Each row below holds a small network's activations on one input, seen along a few directions.
Each table varies a few parts of the input and shows all the possible inputs, shuffled.
A made-up example of a description, with smaller parts first: values(3) and (point or ring(11) or (line(6) and ring(8))).
Shared parts are said once, and a part with two or three values counts as separate values.

Other details of the inputs shift rows strongly along two fixed directions, in all tables alike. That doesn't count.

A family of inputs:
r1: [-5  7  8 -5 -1 -7 -4 -9  2 -9  1  1]
r2: [  8  -5  -6   5  -1 -14  10  -6  -2   0  -6  16]
r3: [-60   0 -14  55  24  84 -41  28  23  13 -61  30]
r4: [  7  17   8  -7   6  -8 -11   6   5   0   6   0]
r5: [  5  11  10 -13   5  -1  -3   3  11  -6   6   5]
r6: [  5   6   4   8  -1 -16   6   0  -7 -12 -13  -5]
r7: [  0   1   9   7  -3  -3  17  -4  -2 -14  -1   8]
r8: [  9   8  -7 -11   4  -6  -8  -9  10   5   5  14]
r9: [  1  -3 -10  -2   1 -13   3  -5  -4  -1   2  16]
r10: [ 3 -1 11  3  1 -8 16  6 -3 -9 -6  7]
r11: [  6   4   9  10   2 -16   7   9  -8  -5  -5   2]
r12: [ -2  10   3  -4   7 -12  -6  -4  -1  -9  -4  -7]
r13: [  6  18   3  -8   3  -7 -12  -3   6  -8  -1  -6]
r14: [  7  -5  -6   7  -2 -15  11  -5   0   0  -4  15]
r15: [  0  -4 -10   0   0 -15   3  -4  -1  -1   3  16]
r16: [ -4   0   7  -4   3  -8   7   7  -4 -10   2   7]
r17: [  0  14   7  -9   1   5   0  -7  11 -10  10   7]
r18: [-22 -20 -11  20 -11  48 -12  13  -6  21 -16 -20]
r19: [-2  3 10 -9  9 -6  2  2  4 -7  3  5]
r20: [  0   4   9   6  -8 -10  10  -5  -5 -10  -9   3]
r21: [ 23 -36 -23 -18 -23  36   2  -5  -3  47  32 -52]
r22: [ 13 -39 -10  -7 -22  27  10  13 -25  38  28 -64]
r23: [  1  17   8 -10  -4  -2  -8  -8   8  -6   3   2]
r24: [ -7   2   4   0  -1  -3   9  -3  -3 -15   7   9]
r25: [  1  -1  -7  -5   6 -12  -2  -9   6   2   5  13]
r26: [  3  -1  -7  -7   7 -11  -3 -10   4   2   3  14]
r27: [  1   7   8  -2   9 -13  -7   5  -1  -4   4   0]
r28: [  5 -15  -8  -3 -12   6   4   3 -15   8   7 -37]
Description of these inputs: line(4) and (values(2) or ring(5)).
Changing only the line(4) part turns r15 into r14. The same change can be made to r24. Which row results?
> r7
Which other rows does r27 become when the ring(5) part takes its other values? List them by row number.
> r1, r3, r12, r19
A walk changes only the line(4) part. It starts at r5 and steps to r19. List the rest of the walk in order.
> r16, r10
Which other rows does r9 become when the values(2) part takes its other values? List them by row number.
> r15
